Each row below is a small network's average activation on inputs in which a field has the value named, seen along a few directions.
Related values have similar rows: they may be neighbours, one step apart, or belong to one group.
(in the rows, 500 means zero)
Random noise pushes rows far along 12 fixed directions. That doesn't count. These rows show it; they differ only by the noise:
[445 370 458 550 384 342 543 412 505 500 384 443 524 436 439 431 451 500
 673 520 629 382 529 520 453 544 374 486]
[314 507 701 484 307 332 539 377 577 464 435 356 623 389 487 640 558 574
 547 350 610 546 568 440 595 669 340 408]
[817 550 651 718 477 458 266 480 348 461 556 401 390 648 415 388 358 456
 505 438 555 633 457 624 507 566 411 760]
[619 725 579 607 376 555 468 437 572 557 568 346 533 434 346 520 449 404
 381 332 593 409 527 472 628 605 678 487]
[535 571 422 378 582 482 545 414 633 527 285 377 502 398 551 373 627 332
 461 400 620 359 670 602 433 514 586 412]
[472 400 491 612 441 386 502 421 370 508 357 371 533 525 461 459 495 561
 714 510 555 474 422 366 571 569 241 637]
[449 349 459 469 529 374 394 498 568 607 479 528 594 494 495 561 494 496
 561 483 482 657 715 705 425 596 324 357]
[547 403 691 405 456 530 556 516 429 289 569 710 579 640 706 611 522 678
 387 559 432 792 663 497 431 435 506 567]
[516 344 256 654 395 622 583 530 472 561 593 582 469 636 327 545 386 516
 486 534 317 697 398 474 544 304 596 510]
[433 387 506 445 538 375 583 469 445 486 519 554 476 476 492 565 565 399
 584 493 507 464 463 421 438 580 430 524]
[417 362 656 349 366 169 597 484 738 553 393 503 521 500 446 490 762 498
 147 264 271 824 649 812 376 447 355 428]
[449 551 546 568 335 483 536 462 459 534 593 431 529 468 317 624 433 486
 475 403 494 499 424 379 630 473 508 520]
[547 398 462 540 442 441 553 462 402 429 337 478 443 547 500 324 473 547
 563 556 533 451 446 501 457 341 395 651]
[465 326 481 558 332 464 617 457 511 315 353 546 352 560 532 300 440 599
 485 540 518 581 383 618 404 228 492 561]


Field GOLO:
vumib: [533 510 250 406 659 628 508 556 481 679 453 461 568 529 473 581 538 453
 545 545 367 487 598 432 526 408 536 467]
gefid: [443 385 654 441 495 358 490 444 519 354 559 553 470 585 613 689 573 509
 611 471 455 768 535 514 427 720 418 473]
poran: [463 545 552 459 538 645 406 612 423 487 658 605 499 528 495 563 346 612
 414 572 435 545 494 555 537 247 474 515]
denif: [528 557 592 639 322 517 407 488 553 569 455 437 700 493 477 475 420 738
 455 496 527 541 671 551 628 585 400 452]
vigi: [670 580 367 466 624 586 380 594 375 689 596 549 572 515 375 497 435 386
 457 568 456 446 656 554 489 377 522 543]
dufi: [406 586 323 393 553 740 553 447 438 446 536 363 459 423 433 710 402 304
 602 445 607 482 493 355 570 232 712 440]
palu: [513 388 370 684 280 543 586 449 703 500 461 457 579 560 458 501 516 620
 423 461 405 821 558 592 565 454 561 371]
fegut: [443 438 291 467 484 562 471 438 488 569 506 374 664 524 388 721 390 458
 709 512 567 679 756 538 489 388 476 407]
pev: [482 491 526 567 450 475 436 419 404 306 537 356 312 559 503 499 349 431
 776 532 696 431 285 478 454 530 526 597]
kurut: [642 627 546 561 334 404 500 532 455 580 508 480 573 524 324 400 457 650
 366 523 365 380 427 421 627 420 456 655]
vibit: [431 612 382 484 495 664 583 451 573 468 216 342 636 426 648 287 525 675
 585 582 693 211 608 445 535 395 556 455]
kosa: [596 546 673 529 347 295 481 551 588 614 525 517 571 493 414 458 578 585
 325 450 400 473 544 545 508 669 436 538]
zele: [262 430 392 462 762 638 353 577 473 431 457 607 274 450 714 472 462 510
 686 644 500 540 236 524 493 435 411 318]
segi: [405 614 529 354 527 538 504 586 574 571 533 543 585 430 535 543 527 623
 376 525 413 392 555 524 544 479 540 375]
basuz: [480 462 427 266 580 463 674 458 522 448 351 445 442 557 574 503 730 418
 447 486 430 532 520 437 378 363 594 603]
pasa: [388 371 461 444 511 473 628 384 611 359 413 472 413 510 585 587 679 383
 537 429 503 678 386 422 469 562 532 460]
GOLO is arranged as a 4 by 4 grid.
Q: Name the neighbours of kosa, in listed order.
A: vumib, gefid, denif, zele
Q: Name the neighbours of pev, in listed order.
A: segi, basuz
Q: Name the neighbours of palu, in listed order.
A: vigi, pasa
Q: Name the neighbours of fegut, in listed order.
A: dufi, vibit
